Each row below holds a small network's activations on one input, seen along a few directions.
In each table, some parts of the input vary, and every possible input appears once, in random order.
A made-up example of a description, with smaller parts first: one of 8 places around a ring, together with either a single point or one of 9 places along a line or (one of 3 separate values, together with one of 4 places along a line).
Shared parts are said once, and a part with two or three values counts as separate values.

Other details of the inputs vary at random and push rows far along two fixed directions, the same in every table; ignore that.

A family of inputs:
R1: [-25   3  -2 -15  15  10  -5   6   6  -2  -6]
R2: [-22   6  14   4  14  20  -5 -22   6   8  -9]
R3: [-32   0   4  -9  13  14 -12 -20  -8   7 -10]
R4: [-27  -1  -5  -7   9  13  -6   2   9  -1  -7]
R5: [-11   5  10  -1  11  13  -8 -19   6  10  -2]
R6: [ 14  -2 -12 -12  10  -9   2  44  26 -25   4]
R7: [  5   0  10  21  -9   2   1 -28 -13   8  -1]
R8: [-20   9  12   6  12  22  -6 -21   6   2  -2]
R9: [ -7   4  -1   3   6   3   4  21  25 -11   0]
R10: [-11  -3  -2  -3  10   1   2  30  31  -8  -2]
R11: [ -2  -5   7   7   6   3 -12 -28 -13   0 -11]
R12: [-23   4  -7 -13  10  19 -10  -3  11   1  -2]
R13: [ 20  -6  -2  15 -12 -13  10  13   4  -1   3]
R14: [ 22  -8  -6   6 -19 -12   8  -4 -22   6   3]
R15: [ 21  -4 -13   2 -13 -16  12  21  -6  -6   5]
R16: [ -8   1  12  14  -4  14  -5 -32  -5   9  -4]
R17: [ 33  -1   1  13 -13 -12   9  -5  -9   8   8]
R18: [  9   2  -1   8 -10   3   4 -20 -25   4   5]
R19: [ 4 -4  1  4  0 -9  5 20 13 -3  0]
R20: [ 21  -8  -5   3 -18 -14   7  -2 -22   5   4]
R21: [-20   4  -6 -17  12  13  -9   0   7   1  -1]
R22: [-15   0   2  -7   4  -1  -6  19  25  -8  -1]
R23: [  1   0 -10  -9   0   2  -1   6   2   1   3]
R24: [  1  -3 -13  -7  -7 -16   1  27   5 -11   2]
R25: [12  1 -2 -2  3 -9  9 32 18 -9  8]
R26: [-15   5 -11 -11   4  12  -7   5  12  -5   2]
R27: [ 34 -12  -3   9 -15 -18   1  -2 -12  -6  -1]
R28: [-32   1  10 -10  17  16 -11   2  24   0  -8]
R29: [15  0 -3  1  1 -9 11 33 19 -9  9]
R30: [-11   5   0  -4  10  13  -6   8  27  -1   0]
R31: [ 37  -6  -6   7  -8 -23   9  12 -10 -11   0]
R32: [-12   1  -2 -11   7   1  -1   3  -4  -2  -4]
R33: [ 28   0   2   9 -11 -14   7  -5 -11   7   8]
R34: [ 18  -2 -14   3 -13 -14  12  20  -4  -9   6]
R35: [  8   4  13  14  -2   8   3 -25 -13  10   1]
R36: [-28   0  -5  -9   4  18  -9  -2  11  -4  -5]
R37: [ 29  -2   4  15 -11 -16  15  -1 -11   5   4]
R38: [ 20  -2 -11  -5 -11 -14   5   7 -13   1   8]
R39: [  9   2  -2   0  -1 -17   6  30  16 -11   4]
R40: [ -9   0  14  11  -1  15  -6 -31  -4  13  -6]
R41: [ 16  -4  12  16 -11  -2   4 -25 -15  14  -1]
R42: [-19   5  11  -4  16   8  -4  -2  12   1  -6]
R43: [  5  -5   1   5  -8  -5   1 -18 -26   9  -2]
R44: [-15   1  -1  -5   7  -6  -4  29  29 -12  -2]
R45: [-21   5  16   1  17  14  -5 -19   2   7  -8]
R46: [-12   6   2  -9   4   5  -6  -9 -12   0   1]
R47: [-22  -1 -10 -19   4   0  -8  28  20 -12  -2]
R48: [ -9  -3 -15  -4  -2  -2   2  25  15 -12   1]
R49: [ 7 -4  8  7 -4 -3  2 -5  0  6  0]
R50: [-11   3  -3 -10   3  -3  -3   4  -3  -4  -3]
R51: [ 15  -8 -10   3 -12 -14   8  11 -10   0   3]
R52: [ -4   2  -5 -13   5   0   2  15   0  -5   3]
R53: [ -8   3   5  -2   4  13  -2 -26 -21  10  -1]
R54: [ 21   2  10  11  -6  -8   8 -12 -17   7   6]
R55: [-9  3 -2 -5  3 12 -1 -6 -6  1  0]
R56: [-16  -2   3   0  -2  16  -7 -28 -14  11  -7]
R57: [-15   4   4  -9   9  13  -4 -15 -12   5  -2]
R58: [  3   7  13   7   0  -1  -1 -15 -10   4   3]
R59: [  7  -3 -13  -8  -1 -10   9  29   6  -9   2]
R60: [19 -2 -8 -3  1 -6 -6  3  5 -9  1]
R61: [ 13   5   9  10  -8  -5  -3 -25 -15  10   3]
R62: [-10   5 -11 -17   3   0  -7  14  10  -7   3]
R63: [ 23   2   2  17 -13  -3   4 -17  -9   6   7]
R64: [ 15  -7  -5  -1 -15 -13   5   0 -19   3   2]
R65: [ -6   0  15  10   3   3  -3 -26 -12  11  -6]
Each input here is: one of 5 places around a ring, together with either a single point or (one of 2 separate values, together with one of 6 places along a line).
- The inputs of R13 and R2 match in every part but the place on the ring of 5. If R65 is changed in the same way as R13 into R2, which row does it become? => R42
- The inputs of R18 and R36 match in every part but the place on the ring of 5. If R54 is changed in the same way as R18 into R36, which row does it become? => R28
- Change only the choice among 2 separate values in R58. List by row number the other rows that result. => R46
- Start at R50 and move only the place on the line of 6, one step at a time. The first step leads to R32. Which rows follow, in order? => R1, R59, R15, R34
- Change only the place on the ring of 5 in R32. List by row number the other rows that result. => R3, R38, R52, R64
- Which other rows agree with R21 in the place on the ring of 5? List them by row number. => R5, R12, R17, R23, R26, R30, R33, R38, R60, R61, R62, R63

A family of inputs:
R66: [ 10   0 -16 -17   1 -13   4  42  16 -17   6]
R67: [ 27   2  10  21 -10  -1   5 -28 -18  10   5]
R68: [ 24   3  10  20 -10   1   7 -27 -16  11   6]
R69: [ 13  -2   0   6 -12  -6   4 -22 -32  11   1]
R70: [-27   6 -11 -28  19  10  -5  35  30 -14   1]
R71: [-8 -2 -5 -5 -1  0  1  8  0 -3 -1]
R72: [ -1   4  -7 -13   5   3  -4   4  -1  -4   2]
R73: [-26   2  -4 -12  17  13  -7  29  44 -12  -3]
R74: [ 2  5  8  7  5  6  4  4 13  2  4]
R75: [ 16  -4   2  15 -17  -5   1 -26 -23   9   1]
R76: [-25   7   2 -12  23  14  -3  34  47 -12   0]
R77: [  4  -7 -16 -10  -3 -14   6  46  20 -16   4]
R78: [-7 -3 -1 -1  0 -1 -4  5  8 -4 -5]
R79: [ 10  -6   0   0   4 -20   8  43  26 -15   0]
R80: [  8  -5 -19  -8  -7 -11   5  41  20 -17   5]
R81: [ 34  -8 -12   5 -19 -25  11  13 -18  -4   7]
R82: [-25   2  11  -8  17   8 -11 -26 -14   5 -12]
R83: [ 4  4 15  6 14 -6  2  3 11 -4 -3]
R84: [ -5   6  -8 -12   1   6   0   5  -1   0   6]
R85: [-27   2   8   2   6  19  -8 -24  -3  11  -7]
R86: [ 30  -4 -15   5 -22 -20  14  16 -13  -2  11]
R87: [ 40  -7  -1  15 -19 -25  12  13  -4  -2   7]
R88: [-8 -2  0  2 -3  0 -1  5  4  1 -2]
R89: [ 18   1   9   0  -2 -13   2 -25 -38   8   0]
R90: [-6 -3  1  1  0 -2 -3  3  5 -2 -4]
R91: [ 42  -1   1  16 -13 -22  14  14  -1  -4   9]
R92: [-5 -2 -6 -8  3 -2 -3  5 -3 -3 -3]
R93: [-23   4  13   5   9  20  -6 -23   4  10  -6]
R94: [-27   3   2  -4   6  21  -8 -23  -6   8  -5]
R95: [-27   1   0 -13  20   9  -6  34  45 -14  -7]
R96: [-20   7   6 -12  15  16 -12 -24 -11   7  -5]
R97: [-27   2   5  -9  12  16 -12 -23  -8   7  -8]
R98: [-25   2   2  -3   6  21  -9 -24  -5   7  -6]
R99: [-18   7   2 -11  10  19 -11 -25  -9   6  -3]
R100: [-27   0  14  -5  15  11 -12 -26 -13   4 -14]
R101: [-17   8  20   6  17  20  -8 -28   3  10  -7]
R102: [ 17  -1   7  19 -14  -2   6 -24 -18  12   4]
R103: [-22   8   3 -10  11  18  -6 -21  -9   8  -1]
R104: [ 12  -3   1  14 -16  -3   2 -23 -21  11   3]
R105: [-17   9  14   6  12  23  -4 -25   6  10  -2]
R106: [-27   3   5  -3   7  20  -8 -24  -8   8  -7]
R107: [ 34  -6 -16   5 -21 -21  11  14 -15  -4   8]
R108: [ 36  -7   0  15 -18 -24  14  15  -3  -1   7]
R109: [ 14  -5  -9   0  -2 -13   6  38  29 -14   4]
R110: [-29   1 -14 -24  18   9 -10  32  32 -16  -3]
R111: [ 18   2   3   3 -10  -5   3 -26 -37  11   4]
R112: [ 44  -3   3  18 -14 -24  15  14  -2  -3  10]
R113: [ 6  4  6  6  7  3 -1  2 14 -1  2]
R114: [-23   4   0  -5   7  19  -9 -25  -9   8  -5]
R115: [ 34  -9  -6  14 -24 -27  13  16 -11  -2   7]
R116: [  6  -6 -16 -11  -3 -14   4  43  20 -17   2]
R117: [ 35  -6  -2  16 -19 -23  15  16  -3   0   8]
R118: [  2  -3 -14  -4  -7  -9   6  38  23 -11   6]
R119: [ 14  -5   3   8 -12  -7   1 -23 -30   8  -2]
R120: [-35  -1  -1 -19  24   1 -10  36  40 -16 -10]
R121: [-1  1  2  5 -1  6  1  0 11  1  1]
R122: [-25   1   8   0   7  17 -13 -27  -1   6 -10]
R123: [ 16  -4   0  10 -14  -5   1 -26 -29   7  -1]
R124: [-20   8   1 -10   9  20  -9 -24  -9   8  -1]
R125: [ 12  -1  -1   7 -14  -3   5 -23 -32  12   3]
- What is each input in this table made of? => one of 6 places along a line, together with either a single point or one of 9 places around a ring
- The inputs of R84 and R94 match in every part but the place on the line of 6. If R72 is changed in the same way as R84 into R94, which row does it become? => R123
- The inputs of R88 and R71 match in every part but the place on the line of 6. If R90 is changed in the same way as R88 into R71, which row does it become? => R119
- Which other rows agree with R121 in the place on the line of 6? List them by row number. => R73, R79, R87, R93, R95, R102, R108, R109, R117
- Change only the place on the ring of 9 in R76. List by row number the other rows that result. => R67, R68, R74, R91, R101, R105, R112, R113
